Each row below holds a small network's activations on one input, seen along a few directions.
In each table, some parts of the input vary, and every possible input appears once, in random order.
Descriptions start from the smaller parts, as in this example, which fits no table here: line(6) and (point or line(11) or (values(3) and ring(8))).
Shared parts are said once, and a part with two or three values counts as separate values.
(in the rows, 128 means zero)

Other details of the inputs shift rows strongly along two fixed directions, in all tables alike. That doesn't count.

Rows:
R1: [131 164 157 154 128 126 130 126 156 122 155 128 140 104 145]
R2: [119 193 142 158 150 123 106 128 172 121 137 135 143  94 158]
R3: [132 111 133  90  69 101  84 213 181 246  22  35  30  77 115]
R4: [134  61  94 107 125 138 150 103  74 103 143 170 153 209 118]
R5: [113 115 109 119 142 127 145 112  95  95 149 154 144 157 116]
R6: [120 198 147 156 161 119 103 126 169 109 138 136 143  94 159]
R7: [118  59  85  81 121 101 140 132  45 129 122 137 129 197  95]
R8: [143  95 111 101 128 165 137 129 113 134  84 117 106 101 105]
R9: [115  44  91 106 101 118 150 124  49 127 125 132 125 200 105]
R10: [103 135 155 100  75  42  78 214 160 236  84  24  45 115 122]
R11: [119 193 148 191 144 153 141  95 155  76 160 159 159  89 144]
R12: [139  36  87 110 115 141 160 101  55 114 135 171 157 228 106]
R13: [135 183 154 155 170 140 129 103 158  82 177 150 165  97 152]
R14: [165 173 152 133 171 197 134  90 177  95 135 147 143  49 141]
R15: [135 160 153 160 119 129 134 123 160 130 153 126 137 110 137]
Description of these inputs: values(3) and (point or line(4)).
- The inputs of R3 and R8 match in every part but the values(3) part. If R6 is changed in the same way as R3 into R8, which row does it become? => R7
- Which other rows agree with R10 in the values(3) part? List them by row number. => R1, R13, R14, R15
- A walk changes only the line(4) part. It starts at R12 and steps to R4. List the rest of the walk in order. => R2, R6

Rows:
R16: [118 194 171 149  92  67  82 190 189 166 131  71 101  77 169]
R17: [195  46  95  89 171 207 164  72  91  93 116 192 175 189 122]
R18: [121 205 169 171 107  72 110 176 207 191 121  64 101 104 145]
R19: [142 171 144 172 142 200 160  76 144  72 144 157 153  55 127]
R20: [154  75 114  49 156 115 126 142  85 161  88  88 100 155 106]
R21: [ 85  72 117 106  89  82 123 164 108 167 120  99  89 184 112]
R22: [126 161 160 155  89 143 127 146 190 154 113  76  76  29 129]
R23: [129 192 161 177 181 145 135  93 160  81 176 146 182 137 160]
R24: [ 88 191 148 175 101  78  84 156 167 157 124 102 109  72 156]
R25: [124  77  91 117 146 141 182  84  74  72 184 199 168 216  97]
R26: [ 71 201 159 173  97  86  89 175 191 173 105  76  94  86 143]
R27: [155 173 114 164 175 211 135  90 168  81  96 178 163  75 151]
R28: [ 87 181 159 166  95  62  82 175 191 170 130  86  88  62 160]
R29: [127 176 147 176  96 142 129 144 170 155  82  66  90  35 130]
R30: [135 196 150 173 165 142 150  99 171  88 192 164 177 127 139]
R31: [111  72 107  94  83  79 119 161  83 134 135 121 105 174 125]
R32: [100  77 124 102  95  99 121 147  96 163 133 118 111 199 107]
R33: [151 196 155 164 164 129 126 103 145  67 180 154 186 119 176]
R34: [156 165 163 159 144 202 157  78 153  81 164 159 150  59 129]
R35: [111 204 138 125 148 108  89 173 174 167  60  56  80  34 130]
R36: [137  56  91  84  87 148 115 154 122 185  45 120  84 138 106]
R37: [186  43  91  83 164 213 161  76  94  92 128 201 168 180 118]
R38: [144 190 149 107 205 179 124  92 148  76 152 164 153  66 128]
R39: [177 166 162 168 159 194 164  74 154  83 156 134 162  74 142]
R40: [131 191 163 101 149 109  86 174 194 179  94  55  79  39 136]
R41: [134 183 135 112 208 175 130  93 153  62 151 158 146  60 130]
R42: [142 184 156 178 174 125 126  89 147  85 182 159 187 115 174]
R43: [ 96  92 103 117  77  77 135 163 103 178 104 110  99 185  91]
R44: [107  76 128 104  94  83 122 162 109 182 124  87 105 196 117]
R45: [ 99  79  98 129  89  62 113 158  75 170  95 101 108 169 124]
R46: [145  42  91  76 101 157 125 143 125 163  74 134  87 145 111]
R47: [133  65 108 113 145 133 144  78  51  79 189 205 180 200 119]
R48: [115 210 125 196 164 141 153  97 149  76 157 164 175 122 136]
R49: [115  83 117 106  89  91 137 151 102 168 136 127 108 197  90]
R50: [121  79  94  55 138 122 120 143  77 149  78 107  93 137  86]
R51: [122 203 127 181 157 134 126 107 127  53 158 162 180 105 165]
R52: [104  87 104 102  69  70 106 171  81 154 107 106 102 168 120]
R53: [ 90  84 100 128 106  93 132 148  80 151  99 105 118 198 111]
R54: [175  45  94  81 155 217 154  76  90  90 125 216 163 174 107]
R55: [141  77 107  98 135 138 146  92  49  62 186 202 181 205 122]
R56: [123  65 117 106  99  75 117 145  86 166 142 115 120 182 130]
R57: [154  50 129  94  74 131 149 145 103 184 102  75  81 133 101]
- The inputs of R26 and R32 match in every part but one. If R36 is changed in the same way as R26 into R32, which row does it become? => R54
- The inputs of R20 and R35 match in every part but one. If R17 is changed in the same way as R20 into R35, which row does it become? => R27
- What is each input in this table made of? => line(6) and (values(3) or line(4))
- Which other rows does R33 become when the line(4) part takes its other values? List them by row number. => R18, R23, R42
- Which other rows does R55 become when the line(6) part takes its other values? List them by row number. => R16, R31, R33, R51, R52
- Which other rows agree with R30 in the line(6) part? List them by row number. => R16, R37, R40, R44, R56, R57
